A small network was shown many inputs. Here are its activations along a few directions, one row for each input.
Each table varies a few parts of the input and shows all the possible inputs, shuffled.
Descriptions start from the smaller parts, as in this example, which fits no table here: one of 3 separate values, together with either a single point or one of 9 places along a line or (one of 4 places along a line, together with one of 8 places around a ring).
Shared parts are said once, and a part with two or three values counts as separate values.

Other details of the inputs vary at random and push rows far along two fixed directions, the same in every table; ignore that.

A family of inputs:
r1: [ -7   3   4  -1   0   6   0  16   8   7 -12]
r2: [-7  4  1 -3 12 10  8  3  9  8 -8]
r3: [ 36  37 -26  52 -44  32 -25 -44 -21 -40 -19]
r4: [  1  17  -5   2 -16  21 -11   3   9  -2 -18]
r5: [ 4  0 -2 -9  9 12 10  2 14  6 -1]
r6: [ -5   3  -1 -14   9  12   6  -2   8   7  -6]
r7: [-6  4  0 -7 -8  3 -4 13 15  6 -6]
r8: [ -1 -16   6  -7   1 -27  -6 -14 -21  -4  19]
r9: [ -1   5   6 -18  -2   8  -1   4   8   7  -5]
r10: [ -9   3   2  -2   1   5   0  10  10   8 -14]
r11: [  9 -18   4  -1  -1 -26  -2  -9 -16  -5  24]
r12: [ -2 -13   3  11  11 -20   3  -4 -24  -6  18]
r13: [  4 -18   0  17   0 -28  -3   1 -16  -7  15]
r14: [ 2  2  0  1 11 10 11  7 15  7 -3]
r15: [ -3 -14   2  16  -1 -29  -3   1 -19  -8  14]
r16: [ -1   5   5 -16  -3   6   2   4  12   7  -2]
r17: [ -2   4  -1 -11   8  11   9   3  11   5  -2]
r18: [ -6 -17   1   3  -5 -30 -12  -5 -19  -6  15]
r19: [ -3   3   0 -13   8  14   6   3   6   6  -5]
r20: [-5  6  1  0 10  9 11  8 12  6 -4]
Each input here is: one of 4 places along a line, together with one of 5 places around a ring.
The inputs of r15 and r10 match in every part but the place on the line of 4. If r16 is changed in the same way as r15 into r10, which row does it become?
Answer: r8
Which other rows does r5 become when the place on the line of 4 takes its other values? List them by row number.
Answer: r6, r17, r19
Which other rows does r9 become when the place on the ring of 5 takes its other values? List them by row number.
Answer: r1, r4, r12, r19

A family of inputs:
r21: [ -5 -11   6   7   9 -16  -3   6 -22  -2  11]
r22: [ -6 -12  -1  -7  -1 -19 -10  -2 -14  -4  19]
r23: [ -9 -14  -3   6  15 -20   6  -9 -12  -2  12]
r24: [ -4  -5   4  -9  -3 -21  -1  -6 -13  -7  19]
r25: [  0  -8  10 -10  -4 -19  -1  -3 -20  -3  16]
r26: [  8 -16   4   5   2 -18  -4   8 -14  -3  16]
r27: [ 31  40 -22  57 -53  28 -29 -32 -13 -36 -30]
r28: [  0 -13   6  -7  -1 -17 -11   0 -20  -2  13]
r29: [ 23  42 -20  45 -55  28 -36 -40 -18 -35 -32]
r30: [  8  11   7 -12   6  26  12  15  32  17 -15]
r31: [ 19  44 -20  59 -45  30 -28 -34 -20 -35 -34]
r32: [  2  12   0 -12   5  24  13  12  38  15  -9]
r33: [  0  19   1 -12  -3  23  12  17  34   8 -11]
r34: [ -3 -16   3   6  15 -18   5  -6 -18   0   7]
r35: [ -6  -8   2   7  13 -17   6  -8 -12  -3  17]
r36: [-11   2  -1 -30   8  16   7   8  32  19 -13]
r37: [  4 -13  10  -7   4 -17  -3 -10 -16   0  15]
r38: [ 10 -19   1   5   8 -19   3  -4 -10  -1  11]
r39: [  2 -13  -4   6   0 -18  -3   5  -8  -6  21]
r40: [-15  20   5 -14   7  21  15  18  26  11 -14]
r41: [ -8   9   5 -29   6  19   7   8  32  18  -8]
r42: [  3  15   8 -15  -2  24  13  22  27  14 -14]
r43: [  2   4   0 -12   4  26   7  20  30  15 -22]
r44: [ -5  -6  10   4   6 -18   7   2 -22  -3  13]
r45: [  0 -19  -8   6   4 -19   1   0  -6  -5  16]
r46: [ -4  16   9 -10  12  29  13  12  24  17 -21]
r47: [ -7 -17  -5  -6   1 -19  -6  -8 -12  -4  14]
r48: [  2 -18   3  -7   6 -18  -4 -11 -16   0   9]
r49: [-12 -15  -5   8  11 -18   2  -3 -14  -5  11]
r50: [ -4   8   1 -23   0  28   0  10  23  14 -25]
r51: [ -6 -17   2   8  12 -16   1   0 -20  -3   5]
r52: [ -1   6  -6 -13   7  22  12  12  37  15 -14]
r53: [-11  -9  -1   7   8 -17  -2   3 -16  -5  16]
The inputs of r53 and r22 match in every part but one. If r31 is changed in the same way as r53 into r22, which row does it become?
Answer: r29
What is each input in this table made of?
Answer: one of 3 separate values, together with either a single point or (one of 2 separate values, together with one of 5 places around a ring)
Which other rows does r39 become when the choice among 2 separate values takes its other values? List them by row number.
Answer: r26
Which other rows does r44 become when the choice among 3 separate values takes its other values? List them by row number.
Answer: r25, r42
Which other rows does r43 become when the choice among 2 separate values takes its other values? List them by row number.
Answer: r45

A family of inputs:
r54: [  0 -27   1  -9   3 -34  -7 -14 -20  -3  22]
r55: [ 21  32 -17  53 -48   9 -29 -36 -33 -39 -13]
r56: [-17   6   2 -22  13  22   4   9  22  16 -17]
r57: [ -9   6   7 -14  17  20  16  22  18  17 -16]
r58: [  2 -20   0   1   4 -33   2  -2 -16  -8  35]
r59: [ -5 -18  10  -3  13 -28  -2  -5 -33  -2  24]
r60: [  2   4  10 -31   1  18   4  11  24  17 -12]
r61: [ -4   8   8 -30  -1  13   6   7  27  15  -9]
r62: [-15  10   5 -13  15  16  18  18  22  15 -13]
r63: [  9 -26   7  13  13 -33   5   1 -19  -3  24]
r64: [ 21  54 -13  30 -46  61 -22 -10  11 -16 -51]
r65: [  1 -29  -2  14  13 -34   3  -5 -14  -2  23]
r66: [-3  6  5 -8 10 13 16 17 34 17 -9]
r67: [ 21  27 -24  54 -45  11 -35 -38 -31 -41 -20]
r68: [  1 -27  -7   1   6 -32  -2  -3 -16  -6  30]
r69: [-17   2  -1 -13  17  20  13  16  23  15 -19]
r70: [  7 -24   3   0   5 -29   0   2 -20  -8  32]
r71: [-15  14   8 -22  10  19   9  10  20  16 -11]
What is each input in this table made of?
Answer: one of 3 separate values, together with either a single point or one of 5 places around a ring
The inputs of r54 and r61 match in every part but the choice among 3 separate values. If r68 is changed in the same way as r54 into r61, which row does it become?
Answer: r58
Which other rows does r69 become when the choice among 3 separate values takes its other values? List them by row number.
Answer: r57, r62
List by row number the other rows that have the choice among 3 separate values in common with r63.
Answer: r57, r59, r60, r64, r70
